Each row below holds a small network's activations on one input, seen along a few directions.
In each table, some parts of the input vary, and every possible input appears once, in random order.
A made-up example of a description, with smaller parts first: one of 3 separate values, together with either a single point or one of 11 places along a line or (one of 5 places around a ring, together with one of 6 places along a line).
Shared parts are said once, and a part with two or three values counts as separate values.

Rows:
R1: [-14 -33 -31  -3 -22  47  39 -33  16  25  17]
R2: [  0  35  24  17  -8 -28 -20  -2 -18  36 -16]
R3: [ 17  -1   5 -21  12   7 -12  53 -25  -2 -27]
R4: [-22  51  19  34 -18 -11   1  17 -26   2 -21]
R5: [ 15  -7  10 -23  24   3 -31  45 -21  15 -15]
R6: [  2 -13 -22   6  26 -29  16 -39  42 -59  16]
R7: [-29 -26 -18 -20   3 -26  30 -26  51 -36  12]
R8: [-40 -49  -9 -20 -18  11  37 -35  34   0   5]
R9: [ -7   8   1  -5   9  17 -13  65 -28 -20 -22]
R10: [ -1  28  26   3 -12 -34 -36 -16 -31  36  10]
R11: [ 15 -12  15 -38  23  -2 -45  31 -34  16  13]
R12: [ 41 -29  -1  49  11  -5  16 -27  40 -52  37]
R13: [  3  42  21  19 -17 -23   2   5 -23  20 -27]
R14: [ 20   5 -41   2 -13  71  17 -38  22  18  17]
Describe the family of inputs behind these rows. -> either one of 6 places along a line or (one of 2 separate values, together with one of 4 places along a line)
Change only the place on the line of 4 in R13. List by row number the other rows that result. -> R2, R4, R10
List by row number the other inputs of the same sort as R14. -> R1, R6, R7, R8, R12

Rows:
R15: [ 18 -27  -4  61 -16  36  19 -26  28 -14  37]
R16: [ 23  20  13 -10 -12  31 -42   4 -35  37  17]
R17: [ 34  27  13  12   9  18 -31  46 -27 -26  -1]
R18: [ 37  13  13 -10  -5  23 -26  13 -25  56   9]
R19: [  1  22  33  -3   8 -45 -34  34 -19 -34  -8]
R20: [ 13  32  -5  24  27  18 -36  42 -42 -30  12]
R21: [-37 -24 -53 -53  13  31  24 -14  59 -19 -12]
R22: [  2   6  32 -24  -4 -40 -29   1 -18  48   3]
R23: [  3   6   9   3   5  -7  15  55 -16   4 -65]
R24: [-35 -55 -15   4 -35  24  58  -9  16 -17  10]
R25: [ -8  -2  10 -18 -14   5   8  16 -22  65 -49]
R26: [-34  24  12 -25 -31  15 -12  13 -32  39 -15]
R27: [ 21 -34 -59 -38  37  48  -6 -22  63 -23  23]
R28: [ 16  34 -22   8  -3 -54  27 -77  31 -23   9]
R29: [ -9  43 -41   5 -26  -1  54 -54  24 -11 -21]
R30: [ 48  20  12  13  16  11 -16  55 -18  -8  -9]
R31: [ 52  40 -46  23  -6  12  29 -66  22 -14  13]
R32: [ 26  -6  30   4  25 -55 -14  37 -11  -7 -43]
R33: [ 49  -7  12  -4   6  20 -20   7 -24  65 -20]
R34: [ 60   0  11  18  26   8 -10  49 -18   2 -38]
R35: [ 23 -61 -34 -24  19  50  22 -25  27 -30  39]
R36: [-11  11  16  43   1 -38  11 -58  48 -13  13]
R37: [-11 -67  -9 -40  23 -18  23 -36  35 -37  35]
R38: [ -9  25  11  -3  -4  -4  11  61 -15  -5 -39]
R39: [-35 -50 -30 -40  -4  33  51 -16  26 -25   3]
R40: [-19  27  15   9  25 -44 -39  30 -34 -37   5]
R41: [-41  36  -5   7   6   3  -8  50 -39 -25 -19]
R42: [-18 -34  20  44 -12 -32  19 -38  36 -21  32]
R43: [ 14 -15  31 -17   7 -43 -23  -4 -18  57 -25]
R44: [-41 -19  -2  40 -36  19  46 -16  29  -9   1]
R45: [-13 -39 -34 -54  39 -20  -6 -33  71 -31  19]
R46: [-11  13  33 -25 -11 -33 -44  -8 -28  30  10]
R47: [-21  18  12 -25 -25   8   3  21 -22  56 -23]
R48: [-31  19  15 -13   6 -32 -49 -11 -43  26  24]
R49: [-13 -73   8   6 -10 -27  32 -30  23 -28  42]
R50: [-53  30  -5 -14 -14  14 -17  10 -46  35  -1]
R51: [-34  22  -5  40 -23  15  39 -35  41  -1 -16]
R52: [ 26  17  -8  59  -2  30  12 -47  40  -5  19]
R53: [ 23 -66 -18  23 -15  41  31 -18  15 -22  47]
R54: [  2  25  -5   1   6  30 -47   1 -50  33  31]
R55: [ 14  15  32  -2  15 -52 -19  43 -10 -16 -15]
R56: [-22  32  12  -4 -11   3  -4  53 -24 -22 -32]
The inputs of R54 and R50 match in every part but one. If R16 is changed in the same way as R54 into R50, which row does it become? -> R26
The inputs of R29 and R28 match in every part but one. If R44 is changed in the same way as R29 into R28, which row does it become? -> R42
Describe the family of inputs behind these rows. -> one of 3 separate values, together with either one of 6 places along a line or (one of 2 separate values, together with one of 4 places along a line)
Change only the choice among 2 separate values in R25. List by row number the other rows that result. -> R23
Start at R32 and move only the place on the line of 4, one step at a time. The first step leads to R55. Which rows follow, in order? -> R19, R40

Rows:
R57: [ 25 -49 -16  14  24  11  19  -8  46 -52  14]
R58: [-33  59  45  -4  -8 -56 -22  80 -65   8 -67]
R59: [-28 -23  -6 -29 -40  39  21 -12 -21  69  -7]
R60: [-28 -47 -26 -50  20  25   0  16  17 -14  13]
R61: [ 11 -42 -30 -40  25  31  12  16  22 -11   0]
R62: [-13 -63 -11 -26  15 -22  25 -16  34 -45  14]
R63: [-20 -30   0   7 -12 -51  39 -56  49 -36  23]
R64: [  9  38  59 -15  18 -56 -90  41 -69  46  -2]
R65: [ -8  24 -10  36 -13 -39  37 -86  50 -11   9]
R66: [ 22   4 -34 -16   0  79  -3  15 -14   7  10]
R67: [-30  17 -10  16 -21 -55  36 -88  40 -10  11]
R68: [-45  18  -6  25 -17 -44  24 -84  45 -13  22]
R69: [-44 -21  -3 -20 -36  49  10  -9 -16  65   4]
R70: [ 57  58  47  20  19 -30 -84  44 -79  31   6]
R71: [ 21  -6 -30 -27   3  70  -3  16   3  21  -9]
R72: [ 29 -25 -38  -9  22  56   6  20   8 -33  22]
R73: [-12 -49 -30 -59  17  15  11  13  12 -11   2]
R74: [  3 -23  -1  27  -4 -34  40 -54  59 -37  20]
R75: [-33 -18 -22 -57  -2  48  -9  11  -4  25   2]
R76: [-35 -28   3  16  -8 -40  28 -53  54 -39  34]
R77: [  5 -13 -26 -47   3  55   3  10   1  28 -11]
R78: [ 17 -16  -6  47  -3 -16  33 -48  61 -44  22]
R79: [  1  72  39  32  -2 -27 -25  86 -54   1 -66]
R80: [-28 -61  -7 -17  18 -12  13 -13  39 -48  25]
R81: [ 42  43  56  -6  22 -51 -79  41 -65  50 -13]
R82: [  9  -9 -11  10 -32  71  16  -3  -9  61  -7]
R83: [ 26 -35 -35 -19  25  47   6  22  25 -18   2]
R84: [  7  31 -16  56 -12 -22  30 -80  52 -19  11]
R85: [-18 -19 -26 -67  -5  38   2   8  -9  28  -9]
R86: [ 55  49  51  11  22 -37 -83  45 -63  43 -11]
R87: [ -6 -16  -6 -10 -32  56  22  -9 -12  69  -9]
R88: [-12  66  44  14  -1 -42 -20  82 -56   8 -68]
R89: [ 10   0 -15  21 -34  80  16  -4 -26  47  12]
R90: [  4  81  35  42  -4 -19 -25  85 -71 -13 -48]
R91: [ 19  -7 -10  58  -5  -7  33 -49  44 -60  41]
R92: [ 22  37  56 -23  15 -65 -80  39 -74  49 -12]
R93: [ 10 -56 -11  -7  23  -6  26 -13  44 -45  12]
R94: [-46  60  48   4  -5 -47 -32  82 -60   5 -57]
R95: [ 27 -40 -20  24  21  20  18  -9  30 -68  33]
R96: [  8  40 -20  67 -15 -12  29 -81  35 -34  29]
The inputs of R64 and R81 match in every part but one. If R60 is changed in the same way as R64 into R81, which row does it become? -> R61
Describe the family of inputs behind these rows. -> one of 5 places along a line, together with either one of 2 separate values or one of 6 places along a line
Change only the choice among 2 separate values in R94. List by row number the other rows that result. -> R64
Change only the place on the line of 5 in R96. List by row number the other rows that result. -> R65, R67, R68, R84

Rows:
R97: [ -3   0  -4 -38  -1  51 -20  63 -53  38 -22]
R98: [ -5 -20 -11   8  23 -52  23 -38  58 -72  23]
R99: [ 25 -12   2 -50   8  42 -41  41 -49  62  -5]
R100: [ 31 -20  -3  46  26 -37  22 -31  53 -87  31]
R101: [-17  36  45   0   5 -66 -36  30 -37   7 -27]
R102: [ 10  91  38  53 -21 -35 -30  -5 -45  39 -21]
R103: [-26   2   2  42 -30 -42  44 -75  44 -12  18]
R104: [-14 -47 -49 -22  -8  76  50  -4  39  -9  -3]
R105: [ -1   7  -5 -33  -5  55  -7  72 -43  33 -40]
R106: [-16 -54 -49 -27  -3  72  37 -14  28  -5  16]
R107: [  7  -4   3 -45  -1  50 -34  55 -47  49 -10]
R108: [  4  35  34   0  27 -67 -44  48 -30 -21 -21]
R109: [-27 -21  -1   9  -3 -51  31 -57  49 -42  16]
R110: [  2  37  -9  66 -32 -21  37 -93  41  -9  22]
R111: [ -5 -58 -40 -35  -3  70  23 -22  34   8  28]
R112: [ 13 -66 -41 -40   7  62  14 -36  32  22  34]
R113: [-16  58  48  30 -18 -56 -23  13 -42  35 -25]
R114: [ 38  34  41  37  30 -52 -46  55 -33 -35 -13]
Describe the family of inputs behind these rows. -> one of 2 separate values, together with either one of 4 places along a line or one of 5 places along a line
The inputs of R109 and R101 match in every part but the choice among 2 separate values. If R104 is changed in the same way as R109 into R101, which row does it become? -> R105
